Each row below holds a small network's activations on one input, seen along a few directions.
Each table varies a few parts of the input and shows all the possible inputs, shuffled.
A made-up example of a description, with smaller parts first: ring(5) and (point or line(9) or (values(3) and line(6))).
Shared parts are said once, and a part with two or three values counts as separate values.

A family of inputs:
R1: [ 0.16 -0.90 -0.04 -0.25  0.14 -0.36 -0.57  0.80 -0.08 -0.13 -0.46  1.38
 -0.06]
R2: [-3.65  3.40 -2.35  6.15 -2.70  2.44  3.70 -7.36  0.65  0.26 -2.14 -6.21
 -2.39]
R3: [ 0.49  0.17  0.12 -0.66  0.34 -0.11  0.12  1.14  0.44 -0.07  0.75  0.22
  0.37]
R4: [ 0.37 -0.13  0.34 -0.74  0.33 -0.24 -0.45  0.61 -0.28 -0.05  0.24  0.50
  0.34]
R5: [ 0.34 -0.55  0.25 -0.61  0.16 -0.29 -0.58  0.62  0.00  0.04  0.01  0.96
  0.07]
R6: [ 0.21  0.16  0.45 -0.77  0.19 -0.08 -0.16  0.97  0.30 -0.13  0.55  0.52
  0.30]
R7: [ 0.65  0.20  0.38 -0.94  0.29 -0.29 -0.04  0.73  0.02 -0.06  0.86  0.27
  0.42]
R8: [ 0.60 -0.13  0.59 -0.65  0.54 -0.12 -0.61  0.47 -0.48 -0.12  0.62 -0.11
  0.50]
R9: [ 0.37 -1.02 -0.08 -0.40  0.27 -0.38 -0.53  0.56  0.00  0.05 -0.40  1.04
  0.13]
R10: [ 0.12 -1.06 -0.14 -0.39  0.22 -0.20 -0.51  0.82 -0.15  0.13 -0.59  1.20
 -0.20]
R11: [ 0.36 -0.17  0.47 -0.74  0.21 -0.37 -0.36  0.64 -0.42  0.08  0.56  0.23
  0.53]
What is each input in this table made of?
Answer: point or line(10)

A family of inputs:
R12: [-1.84  2.03 -0.87  1.92 -1.57  0.93  2.13 -1.83  1.32  0.09 -0.42 -1.53
 -1.11]
R13: [-1.00  0.78 -0.33  2.02 -0.68  0.54  0.38 -3.31 -0.86  0.15 -0.72 -2.55
 -0.46]
R14: [-1.19  0.58 -0.49  2.02 -0.60  0.80  0.57 -2.66 -0.74  0.18 -0.93 -2.32
 -0.57]
R15: [-0.11 -8.50 -1.80 -0.49  0.46 -1.90 -4.12  3.14 -0.60  0.46 -6.57  9.60
 -2.04]
R16: [ 1.78 -0.08  0.80 -2.10  1.16 -0.51 -0.29  2.61  0.56 -0.25  2.05  0.61
  1.21]
R17: [ 1.84  0.04  0.23 -2.18  1.17 -0.59  0.27  2.89  0.82  0.03  2.10  0.47
  1.22]
R18: [ 1.64 -0.36  1.64 -2.25  1.18 -0.89 -1.67  1.39 -1.31 -0.13  1.80  0.33
  1.58]
R19: [ 1.24  0.18  1.39 -2.27  0.97 -0.49 -0.95  2.31 -0.43 -0.25  1.87  0.76
  1.08]
R20: [-0.78  0.98 -1.03  2.07 -0.63  0.89  1.55 -1.99  0.81  0.00 -0.43 -2.21
 -0.73]
R21: [-0.72  1.09 -1.55  1.97 -0.63  0.80  2.07 -1.70  1.07  0.28 -0.39 -2.32
 -0.72]
R22: [ 0.64  1.13  1.06 -2.32  0.13 -0.47  0.25  2.94  1.11 -0.17  2.18  1.49
  0.84]
R23: [ 1.56 -0.45  1.61 -2.27  1.22 -0.79 -1.57  1.79 -1.35 -0.13  1.58  0.48
  1.55]
R24: [-0.93  1.11  0.02  1.72 -0.84  0.48  0.48 -3.74 -1.30  0.21 -0.46 -2.78
 -0.33]
R25: [-2.56 -6.79 -3.84  4.03 -1.48 -0.39 -1.82 -1.60 -0.10  0.65 -8.54  6.22
 -3.86]
R26: [-0.91  1.16 -0.96  2.03 -0.66  0.89  1.41 -2.13  0.55  0.07 -0.52 -2.17
 -0.75]
R27: [-1.41  1.75 -1.07  1.97 -1.10  0.91  2.06 -1.77  1.25 -0.12 -0.42 -1.74
 -0.92]
R28: [ 1.66  0.11  0.91 -2.16  1.14 -0.51 -0.46  2.51  0.27 -0.19  1.97  0.68
  1.20]
R29: [ 1.71  0.02  2.02 -2.58  1.01 -0.95 -1.59  0.95 -1.78 -0.06  2.08  0.11
  1.72]
R30: [-1.30  1.22 -0.55  1.96 -0.82  0.92  1.00 -2.36 -0.08  0.00 -0.64 -2.12
 -0.89]
R31: [ 1.08  0.80  0.81 -2.22  0.64 -0.49  0.23  2.92  1.03 -0.38  2.12  1.17
  1.02]
R32: [ 0.85  1.09  1.43 -2.44  0.51 -0.31 -0.41  2.62  0.79 -0.39  2.09  1.32
  0.96]
R33: [ 1.40 -0.58  1.47 -2.24  1.25 -0.63 -1.44  2.01 -1.18 -0.07  1.56  0.54
  1.43]
R34: [-1.04  0.70 -0.35  2.01 -0.63  0.65  0.44 -2.89 -0.91  0.13 -0.90 -2.38
 -0.46]
R35: [-1.62  2.00 -0.54  1.81 -1.21  1.11  1.50 -2.09  1.03 -0.13 -0.47 -1.67
 -0.98]
What is each input in this table made of?
Answer: values(2) and (point or line(11))
Changing only the values(2) part turns R30 into R19. The same change can be made to R34. Which row results?
Answer: R23
Which other rows does R28 become when the values(2) part takes its other values? List them by row number.
Answer: R26

A family of inputs:
R36: [ 0.50 -0.08  1.05 -2.00  0.45 -0.55 -0.84  2.94  0.55 -0.44  1.04  2.36
  0.65]
R37: [ 2.66  0.96  0.98 -2.85  1.83 -0.50  0.40  3.54  0.91 -0.18  3.91 -0.89
  2.16]
R38: [ 1.46 -6.00 -0.39 -1.44  1.44 -1.82 -3.58  2.14 -1.95  0.45 -3.00  5.13
 -0.03]
R39: [ 1.15  1.35  1.51 -2.79  0.38 -0.79  0.02  2.67  0.62 -0.25  2.87  1.00
  1.49]
R40: [-3.66  1.62 -1.70  5.00 -2.51  1.84  2.06 -5.90 -0.15  0.34 -2.93 -3.58
 -2.39]
R41: [ 3.38  0.21  1.83 -3.59  2.37 -0.84 -0.99  3.50 -0.50 -0.24  4.02 -0.59
  2.55]
R42: [ 1.23 -0.85  1.91 -2.77  1.04 -0.91 -2.23  2.90 -0.90 -0.49  1.15  2.65
  1.07]
R43: [ 1.52 -1.47  2.38 -3.38  1.43 -1.25 -3.08  2.76 -1.99 -0.30  1.08  2.64
  1.55]
R44: [ 0.78  1.89  0.95 -2.39  0.12 -0.36  0.91  2.60  1.32 -0.21  2.66  0.71
  0.96]
R45: [ 2.29  1.49  0.42 -2.45  1.59 -0.06  1.30  3.47  1.59 -0.14  3.70 -1.15
  1.65]
R46: [ 0.46 -4.72 -1.75 -0.08  0.46 -1.14 -1.42  2.32  0.52  0.31 -3.17  4.91
 -0.93]
R47: [-3.25 -1.18 -3.63  6.21 -2.08  1.40  1.76 -5.93 -0.38  0.77 -5.24 -2.49
 -2.98]
R48: [-0.35 -1.06 -0.33 -0.89 -0.21 -0.20 -0.23  2.45  1.43 -0.02 -0.95  3.42
 -0.71]
R49: [ 1.87  0.59  2.37 -3.53  0.96 -1.13 -1.36  2.63 -0.82 -0.32  2.98  1.32
  1.91]
R50: [-2.12  4.38 -0.61  3.22 -2.04  1.59  3.07 -5.31  0.76  0.04  0.48 -5.31
 -0.97]
R51: [-3.19  1.68 -1.75  4.74 -2.37  1.78  2.03 -5.68  0.79  0.04 -2.79 -2.94
 -2.45]
R52: [ 0.13 -4.16 -2.31  0.31  0.23 -0.69 -0.53  2.28  1.20  0.36 -3.34  4.60
 -1.42]
R53: [-2.78  3.15 -1.11  4.10 -1.99  1.94  2.35 -5.21  0.66 -0.13 -1.17 -4.16
 -1.77]
R54: [ 0.70 -2.32  1.04 -1.98  0.60 -0.98 -2.46  2.51 -0.60 -0.14 -0.66  4.03
  0.22]
R55: [-2.59  4.33 -0.52  3.47 -2.19  1.64  3.07 -5.53 -0.16  0.30  0.32 -5.92
 -0.93]
R56: [ 0.14  0.47  0.47 -1.59  0.20 -0.10  0.06  2.88  1.25 -0.39  0.85  2.07
  0.13]
R57: [-0.01 -1.60  0.21 -1.26  0.03 -0.64 -1.12  2.53  0.77 -0.07 -0.77  3.73
 -0.20]
R58: [ 1.17 -5.46 -0.89 -0.82  1.05 -1.49 -2.76  2.27 -0.88  0.26 -3.02  5.19
 -0.53]
R59: [ 1.00 -2.88  1.50 -2.57  0.99 -1.31 -3.29  2.39 -1.65  0.04 -0.70  4.01
  0.72]
R60: [-3.25  3.09 -1.05  4.35 -2.14  1.99  2.37 -5.43 -0.27  0.16 -1.33 -4.78
 -1.72]
R61: [-2.76 -1.12 -3.68  5.93 -1.95  1.33  1.72 -5.70  0.59  0.47 -5.10 -1.80
 -3.06]
R62: [-1.39  4.05 -0.97  3.81 -0.95  1.96  3.46 -5.10 -0.11  0.13  1.09 -7.81
 -0.15]
R63: [ 2.15 -0.03  2.84 -4.12  1.34 -1.46 -2.23  2.50 -1.90 -0.13  2.88  1.35
  2.37]
R64: [ 3.63 -0.41  2.30 -4.18  2.72 -1.16 -1.87  3.36 -1.57 -0.05  3.90 -0.54
  2.99]
R65: [-0.88  4.11 -1.06  3.54 -0.77  1.92  3.42 -4.85  0.88 -0.15  1.25 -7.17
 -0.20]
Changing only one part turns R56 into R52. The same change can be made to R53. Which row results?
Answer: R61
What is each input in this table made of?
Answer: line(5) and (values(2) or line(4))
Which other rows does R55 become when the values(2) part takes its other values? List them by row number.
Answer: R50
Which other rows does R40 become when the values(2) part takes its other values? List them by row number.
Answer: R51
Start at R38 and move only the line(5) part, one step at a time. The first step leads to R59. Which rows follow, in order?
Answer: R43, R63, R64

A family of inputs:
R66: [ 1.99 -0.83  1.61 -3.75  1.26 -1.31 -1.52  4.10 -0.01 -0.19  2.03  3.00
  1.54]
R67: [-4.58  3.75 -2.53  7.25 -3.36  2.76  3.87 -9.01  0.24  0.34 -2.94 -6.91
 -2.91]
R68: [-4.80  4.47 -2.75  7.39 -3.59  3.02  4.60 -8.69  1.17  0.22 -2.62 -7.01
 -3.09]
R69: [ 3.85 -3.82  2.69 -7.06  2.96 -2.63 -4.21  8.91 -0.35 -0.41  2.26  7.67
  2.47]
R70: [-1.42  1.65 -0.75  2.77 -0.87  1.23  1.40 -3.53 -0.25  0.08 -0.62 -3.64
 -0.77]
R71: [-1.37  1.40 -1.62  3.29 -0.94  1.29  2.10 -3.56  0.46  0.19 -0.99 -3.69
 -1.08]
R72: [-1.62  2.37 -0.97  2.84 -1.08  1.48  2.15 -3.13  0.67 -0.03 -0.28 -3.72
 -0.92]
R73: [ 2.25 -1.79  0.96 -3.27  1.40 -1.52 -1.56  3.67 -0.23  0.02  1.35  3.00
  1.41]
R74: [ 4.10 -4.75  2.06 -6.59  3.09 -2.84 -4.24  8.46 -0.56 -0.20  1.60  7.64
  2.37]
R75: [-4.55  3.51 -3.38  7.82 -3.45  2.85  4.55 -9.10  0.98  0.45 -3.33 -6.97
 -3.26]
R76: [ 3.99 -4.44  2.86 -6.96  3.12 -2.82 -4.90  8.31 -1.21 -0.35  1.87  7.62
  2.58]
R77: [ 2.16 -1.50  1.81 -3.72  1.45 -1.52 -2.24  3.58 -0.90 -0.12  1.65  3.01
  1.66]
What is each input in this table made of?
Answer: values(3) and line(4)
Changing only the line(4) part turns R71 into R74. The same change can be made to R70. Which row results?
Answer: R76
Which other rows does R68 become when the values(3) part takes its other values? List them by row number.
Answer: R67, R75
